A small network was shown many inputs. Here are its activations along a few directions, one row for each input.
Each table varies a few parts of the input and shows all the possible inputs, shuffled.
A made-up example of a description, with smaller parts first: one of 2 separate values, together with either a single point or one of 11 places along a line or (one of 4 places along a line, together with one of 5 places around a ring).
Shared parts are said once, and a part with two or three values counts as separate values.

Other details of the inputs vary at random and push rows far along two fixed directions, the same in every table; ignore that.

Rows:
R1: [ 12 -15  45 -21  14 -32   9  10  77  15  12  49   3 -16  35 -16]
R2: [-29 -32 -22  -9  22  -1 -31  20  33  -5  14 -23  20  -4  36 -30]
R3: [ 12  -2   1  -5  30 -16 -21  12  61   3  -5 -20  13  -2  17 -23]
R4: [-10  -1 -71  13   6  52 -30   1 -56 -29  12 -85  11  -7 -12 -21]
R5: [ 12   1 -45 -12  41 -23 -43  24  32   8  -9 -40   9  30  18  -9]
R6: [-11 -25 -38   0  30 -15 -43  22  17  -3   4 -12  20  29  36 -19]
R7: [  4   7 -21  27 -32  42  19 -20 -81  -7  14 -40   0 -27 -44   8]
R8: [  8  20 -64  29   9  27 -41   1 -58 -11   0 -75  28  32   1   6]
R9: [  4   5  58   6 -29  21  48 -16 -18  14   4  25  -9 -21 -16  25]
R10: [  0  -4 -17  -5  36 -13 -50  14  21  -2   2  -9  17  33  43  -9]
R11: [-35  29  43  -7 -64 -21  65 -76   5 -37 -38  35 -38 -38   2  28]
R12: [ -8 -35 -20   4  21  -5 -35  18  35  -5   7 -23  16  -2  43 -28]
R13: [-22  -8  44 -15 -23   8  47   0 -29  12  -5  76 -17  -9 -39  22]
R14: [  0 -13  22  10 -24   1  22  -4 -22   8   0  46 -18  10 -25  11]
R15: [  7  10 -15  -3  38 -27 -30  23  41  11 -15  -6  10  22  17 -10]
R16: [ -5 -12  51 -16  15 -32  -7  12  58  12   5  75   8  19  34   8]
R17: [ 34  22 -22  18 -25  37  20 -23 -67 -12  13 -47 -15 -26 -51  17]
R18: [ 16  29  14   9 -12   0  13   2 -18  13  -1  29 -17   1 -21  11]
R19: [-58  -2  23 -31  -2 -85  -2 -32 119 -22 -50  65 -16  23  90  -5]
R20: [ -5  -7  45   2 -24  -1  37  -1 -37  15  -7  64 -22 -10 -30  25]
R21: [-22 -18  61  -6 -31  22  57  -3 -14   7   1  54 -22 -36 -31  14]
R22: [ 25  11  31  -3 -12  -1  28 -10   6   4   1   1 -13 -18 -35   1]
R23: [ 28  29 -68  15  12  12 -30   3 -48  -8   0 -56   5  21 -11  -6]
R24: [-27 -20 -43   2  29  -5 -47  37  14 -11   2 -23  12  28  33 -26]
R25: [ 31  46 -36  11 -15  20  15  -7 -84  -5  -6 -48  -1   0 -69  22]
R26: [ 21  11  57  -3 -28  10  53 -11  -2  13   0  43 -23 -33 -29  18]
R27: [ 23  28 -38  12  -2  14   3  -2 -43  -1   4 -21   0   9 -30  16]
R28: [  0 -20   6  -9  21  -4 -30   0  41   4   8 -21  21  10  42 -15]
R29: [ -8 -19  44 -16  12 -16   2   3  64  18  17  33  18   0  44 -10]
R30: [-27 -21 -48  -4  29  -1 -50  29   5  -9   3 -30  10  30  24 -22]
R31: [ 27  26 -30   6 -11  21   5 -10 -38  -2   5 -64  12 -18 -43   4]
R32: [ -1 -20  53   2 -31  12  49 -16 -14  12   8  46 -23 -32 -26  14]
Description of these inputs: one of 2 separate values, together with either a single point or (one of 3 separate values, together with one of 5 places along a line).
- The inputs of R18 and R26 match in every part but the choice among 2 separate values. If R10 is changed in the same way as R18 into R26, which row does it become? => R28
- Start at R31 and move only the place on the line of 5, one step at a time. The first step leads to R1. Which rows follow, in order? => R29, R7, R2
- Which other rows does R27 become when the choice among 2 separate values takes its other values? List them by row number. => R1

Rows:
R33: [-13   8 -50   3  12   9 -41 -15  23 -36   6 -77  26  -1  60 -21]
R34: [-33 -26  77 -21 -20 -28  45 -11  44   3   0 117 -27 -22  31  -3]
R35: [ 27  41  41  12 -45  32  54 -11 -94   6   1  50 -21  -1 -93  49]
R36: [ -22   25  -25    5  -63   41   44  -41 -101  -23  -17  -36  -18  -34
  -78   24]
R37: [  0  13  84 -28   4 -65  27 -22 106  10  -9  91 -11   6  45  12]
R38: [ 11  37  38  10 -51   1  64 -36 -64  -5  -5  69 -50 -14 -54  51]
R39: [ -4 -22 -25   8  23  35 -30  18 -14  -3  19 -35  16  -2  17  -8]
R40: [ -2 -28 -20  -1  26   8 -37  17  30   6  16 -41  17  11  25 -42]
R41: [  23   24   -4   16  -53   62   58  -13 -109  -12   17  -32  -22  -58
  -89   25]
R42: [ 37  34 -65  10  12   5 -24  17 -18  -1   4 -64   8   2 -20 -10]
R43: [-22  33   4  -4 -52  36  63 -36 -86 -20 -14   3 -31 -42 -71  30]
R44: [-21 -30  48 -27  12 -65   8  -4  79  25 -13  93 -18  20  58   3]
R45: [-29  -1  47 -41  17 -61   7   0  73  10 -25  62 -17  18  19   4]
R46: [-11  32 -38 -10  23 -38 -29  -2  31 -12 -21  -8  -1  18  12  -3]
R47: [-19 -18 -57  21 -19  20 -14 -15 -41 -29  -4 -45   1   2  12 -11]
R48: [ 15  -2 -31  14  10   7 -19  26   3   4  -3 -47   9  -9  -5 -16]
R49: [ 32   4 -48   5  42 -11 -57  18  32   0   6 -45  18  29  20 -30]
R50: [ 27  41  22   4 -10  20  31   1 -58  20  14  27 -17  -2 -46  33]
R51: [  4  -4  23  13  -8  21  13  12 -39   3  -1  26  -3   4 -38  23]
R52: [ -7   5 -31  13 -21  20  -1 -36 -19 -26   1 -72  18 -11  19   0]
R53: [ 23  12   1  24 -12  33  18   3 -60   6   2 -33 -13  -7 -44   4]
R54: [  8   5 -25  -8  13 -17 -31 -21  34 -19 -16 -52  21  21  44  -4]
R55: [-19 -34  83 -23  -5 -12  28  18  28  17  20 101  -2  -9   2   1]
R56: [-29 -24  59  -6  -6 -44  32   0  53  18 -16  93 -25   0  37   0]
R57: [-32 -52  55 -18  20 -21  -3  27  76  27  15  74  16  17  40 -15]
R58: [ 20  10 -33   1  11   9 -24   8 -33  13   6 -32  14  20  -9   3]
R59: [ 26  -5 -46  -3  34 -11 -38  20  30   4  -5 -47  19   9  11 -18]
R60: [ 26  -7 -29   3  38 -14 -36  13  20  14   5 -32  23  15  17 -20]
R61: [ -9 -29 -47   8  35  23 -59  21  13  -3  20 -53  32  15  32 -29]
R62: [  8 -20 -48   9  37  24 -53  20  19 -17  26 -62  23   4  31 -39]
R63: [  3 -12  55 -20   4 -21  15  17  29  31   2  82   2  19   1  16]
R64: [  2 -25 -59   7  21   6 -48  22  28  -3  13 -72  28  -5  24 -38]
R65: [-34   6  45 -12  -9 -38  34  -2  40  10 -30  61 -15 -14   3   6]
R66: [ 15   9  31  24 -37  43  41  -3 -91   8  -1   2 -17 -16 -68  33]
R67: [ -2   4 -32  11  18  -9 -39 -10  36 -26 -15 -68  21  16  57 -11]
- The inputs of R36 and R46 match in every part but one. If R47 is changed in the same way as R36 into R46, which row does it become? => R38
- Describe the family of inputs behind these rows. => one of 5 places along a line, together with either one of 3 separate values or one of 4 places along a line
- Which other rows does R59 become when the place on the line of 5 takes its other values? List them by row number. => R41, R42, R48, R64
- Which other rows does R65 become when the choice among 3 separate values takes its other values? List them by row number. => R56, R67
- Which other rows does R60 become when the place on the line of 4 takes its other values? List them by row number. => R58, R59, R63
